A small network was trained on invented records. Each row is its activation on one of them, seen along a few directions.
Here are examples, each followed by its value of one field, Rezer.
Records without Rezer are marked none.
Other fields move the rows too, some of them a lot.
[ -38   18   13   -3    6  -11   -5   -1  -11 -112    4   -3   -6    1
    2  -15  -11   -1] => g9
[ -28   12   10   -3    1  -12   -4   -4   -9 -104    4   -1   -9    0
    1  -14   -5   -3] => g7
[ -39   14   14    2    6  -17   -2   -5    0 -111    9   -5   -8    0
    1  -18  -13   -5] => g4
[ -28   21   10   -5    2   -6   -4   -2    6 -103    4   -6   -6   -1
    2  -10  -11   -6] => g3
[ -28   17   11    1    1   -5   -5    0   -5 -105    2   -8   -6   -1
    2  -14   -8   -5] => g2
[ -9   0   1   4  -1  -8  -3   1  12 -16   6  -3   0   1   0  -1  -2   1] => none
[ -30   19   12   -2    2   -6   -4   -4    5 -106    3   -7   -6   -2
    3  -14  -11   -7] => g3
[ -32   23   12   -3   -1   -9   -5   -2    4 -111    3  -13   -7   -1
    2  -17   -7   -8] => g5
[ -34   19   12   -7   -1  -12   -2   -6   -4 -111    3  -11   -9    0
    2  -18   -3   -7] => g6
[ -35   20   12   -6   -1  -12   -2   -6   -4 -111    3  -12   -9    0
    2  -18   -3   -7] => g6
[ -27   23   11   -7   -1   -6   -4    0    6 -106    2  -12   -8   -1
    3  -14   -6   -8] => g5
[ -26   16   10    0    0   -7   -5    1   -4 -103    3   -5   -6    0
    1  -13   -7   -6] => g2
[ 5 -2  0 -2 -2  3  1 -3 11 12  2  0 -2 -3  2 -1  1 -4] => none
[ -33   16   12   -5    2  -11   -1   -7   -5 -106    3   -6   -9   -2
    3  -15   -8   -6] => g8
[ -40   14   15    1    6  -16   -2   -5    0 -112    9   -5   -8    0
    1  -19  -13   -6] => g4
[ -40   17   14    0    5  -15   -5   -2  -11 -114    6   -2   -6    1
    1  -18  -12   -3] => g9
[ -31   15   10   -5    1  -14   -1   -6   -4 -102    4   -3   -9    0
    2  -12   -7   -6] => g8
[ -30   13   11   -2    2  -10   -4   -4  -10 -106    3   -4   -9   -1
    2  -15   -6   -2] => g7

Here are new rows. What is Rezer for each?
[ -25   19    9   -2    1   -5   -5    3   -4 -102    2   -7   -6    0
    2  -10   -7   -4] => g2
[ -28   17    9   -8    2  -10   -1   -6   -3 -100    2   -4   -9    0
    3   -9   -7   -4] => g8
[ 7 -2 -4  1  1  3 -2  3 -7 19 -3 10  5  0  2  9  1  6] => none
[-4 -4 -2  8  4 -3 -3  3 -6  5  0  4  5  1  0  3 -3  7] => none
[ -34   19   14   -6   -1  -10   -2   -6   -5 -111    2  -12   -9   -1
    3  -20   -4   -8] => g6
[ -39   16   14    0    7  -14   -3   -4    1 -112    8   -7   -8    0
    2  -16  -13   -4] => g4
[ -29   23   12   -5   -1   -8   -5    1    6 -108    2  -13   -7    0
    2  -15   -7   -8] => g5
[-1  2 -1 -2 -4 -4 -3  2 12 -8  4  0 -1  0  2  3  2 -1] => none
[ -29   19   10   -3    1   -9   -4   -4    5 -103    5   -3   -7   -1
    1  -12  -11   -8] => g3
[ -34   17   10   -5    2  -12   -2   -7   -5 -106    3   -7   -9    0
    3  -13   -8   -5] => g8
[ -36   19   13   -6   -1  -13   -2   -6   -6 -113    3  -12   -9    0
    2  -20   -4   -7] => g6
[ -33   18   12   -7   -3  -14   -1   -6   -4 -109    4   -8  -10    0
    1  -18   -3   -9] => g6
[ -34   16   10   -4    3  -13   -2   -7   -6 -107    3   -7   -9    0
    3  -15   -8   -5] => g8
[ -33   18   13   -7   -3  -12   -1   -6   -3 -108    5   -9  -10    0
    1  -18   -3  -10] => g6
[ -24   15    8   -6    2   -9   -4   -3   -9 -101    2   -2   -9    1
    1  -10   -5   -1] => g7
[19  1 -5 -4 -4  9 -1  6  3 24 -6 -1  2 -1  1  8  7  0] => none
[ -30   18   10    1    2   -7   -5   -1   -6 -107    2   -9   -6    0
    2  -14   -8   -4] => g2
[ -30   16   10   -5    1  -13   -1   -6   -3 -101    4   -3   -9    0
    2  -12   -7   -6] => g8
